Each row below holds a small network's activations on one input, seen along a few directions.
In each table, some parts of the input vary, and every possible input appears once, in random order.
Descriptions start from the smaller parts, as in this example, which fits no table here: ring(5) and (point or ring(11) or (values(2) and line(6))).
Shared parts are said once, and a part with two or three values counts as separate values.
In the rows, 128 means zero.

A family of inputs:
row 1: [106 134  93 131 124 125 166  98 136 107  98]
row 2: [178 122 120 126 145 145  95 171 124 149 125]
row 3: [124  79  98 138 152  97 133 134 161 113 124]
row 4: [126  69 120 114 138  89 148 133 146 105 112]
row 5: [158 134 117 116 111 130  88 122 102 152 140]
row 6: [154 157 121 112 115 152 133 114 107 152 153]
row 7: [ 87 128 120 119 137 138 155 102 149  81 123]
row 8: [ 82 182 223 239  71  91 125 199 116 168 159]
row 9: [ 85 124 121 120 143 128 153  86 147 112 110]
row 10: [143 156 146 113 142 174 121 116 101 151 131]
row 11: [135 151 148 100 128 165 123 118 121 125 177]
row 12: [171 113 146  88 117 121 103 160 136 142 127]
row 13: [115 114  92 145 141 107 122 110 117 106  85]
What is each input in this table made of?
> point or (values(2) and line(6))

A family of inputs:
row 14: [ 71 125 151 154 125 140 185 124 144  95 109]
row 15: [101  65  89 136 168  91 159 121 157  70  92]
row 16: [185  89  88  50 147 153  98 122 133 124 125]
row 17: [148 218 182 151  75 160  82 147  98 191 183]
row 18: [160 140 183 194 102  71  75 208 114 188 152]
row 19: [ 99 161 156 105 117 173 168 107 130 108 130]
row 20: [106  61  45 137 177  74 153  89 149  77  76]
row 21: [ 73  99  94 133 149 132 183  83 139  73  92]
row 22: [155 134  93  55 145 186 131  79 126 111 136]
row 23: [ 66 180 186 234  77 101 137 148 108 155 148]
row 24: [ 65 150 168 193 104 120 159 136 123 127 135]
row 25: [160 131  48  54 153 169 121  50 118 115 119]
row 26: [178 142 163 109 107 144  73 173 121 177 163]
row 27: [181 168 180 150  78 123  58 182 105 206 183]
row 28: [102 136 104  87 149 166 165  61 130  89 112]
row 29: [ 94 220 190 184  71 136 119 132  96 171 162]
row 30: [146 185 163 112  98 176 106 136 109 162 174]
row 31: [184 114 144  70 124 161 101 162 138 145 142]
row 32: [167  54  94  95 172 100 122 141 143 103 102]
row 33: [ 92 190 173 144  98 154 141 121 111 143 149]
row 34: [ 92 117 161 196 120  78 136 177 140 126 133]
row 35: [157 111 162 151 125  90  95 201 127 159 135]
row 36: [100  87 145 159 141  96 167 160 160  94 115]
row 37: [153 158 144  73 114 193 134 125 126 129 154]
row 38: [ 78  99  51 133 162 116 174  50 134  82  73]
row 39: [106 131  55  85 151 146 158  33 117  93  98]
row 40: [ 93 152 177 236  94  60 114 191 127 158 140]
row 41: [171  54  51  92 184  86 110 112 137 109  80]
row 42: [165  80 150 115 148 108 124 182 148 125 119]
row 43: [192  87  50  52 164 137  92  85 131 134 109]
What is each input in this table made of?
> line(5) and ring(6)
The inputs of row 39 and row 29 match in every part but the line(5) part. If row 38 is changed in the same way as row 39 into row 29, which row does it become?
> row 23
Which other rows does row 40 become when the line(5) part takes its other values? List them by row number.
> row 15, row 20, row 34, row 36

A family of inputs:
row 44: [ 63 133 172 170 123 132 165 133 157  93 133]
row 45: [141 198 179 121 107 137 110 133  84 179 161]
row 46: [161 138 146  54 121 203 116 124 134 133 151]
row 47: [ 93  99 156 173 135  94 153 182 159  97 126]
row 48: [136 129  42  89 149 160 127  57 145  98 111]
row 49: [ 84 165 148 192  83 130 120 125 119 159 166]
row 50: [168  89  31  93 163 118 118  95 154 112 111]
row 51: [175 159 171 130 117 101  87 170  85 178 150]
row 52: [117 130 132 198  95  94 108 171 120 162 159]
row 53: [ 90 119 110 121 148 119 187  83 105  84  72]
row 54: [192  95 141  63 135 165  94 155 143 143 145]
row 55: [115  82 108 131 161  82 152 108 130  96  52]
The inputs of row 48 and row 50 match in every part but one. If row 46 is changed in the same way as row 48 into row 50, which row does it become?
> row 54
What is each input in this table made of?
> values(2) and ring(6)
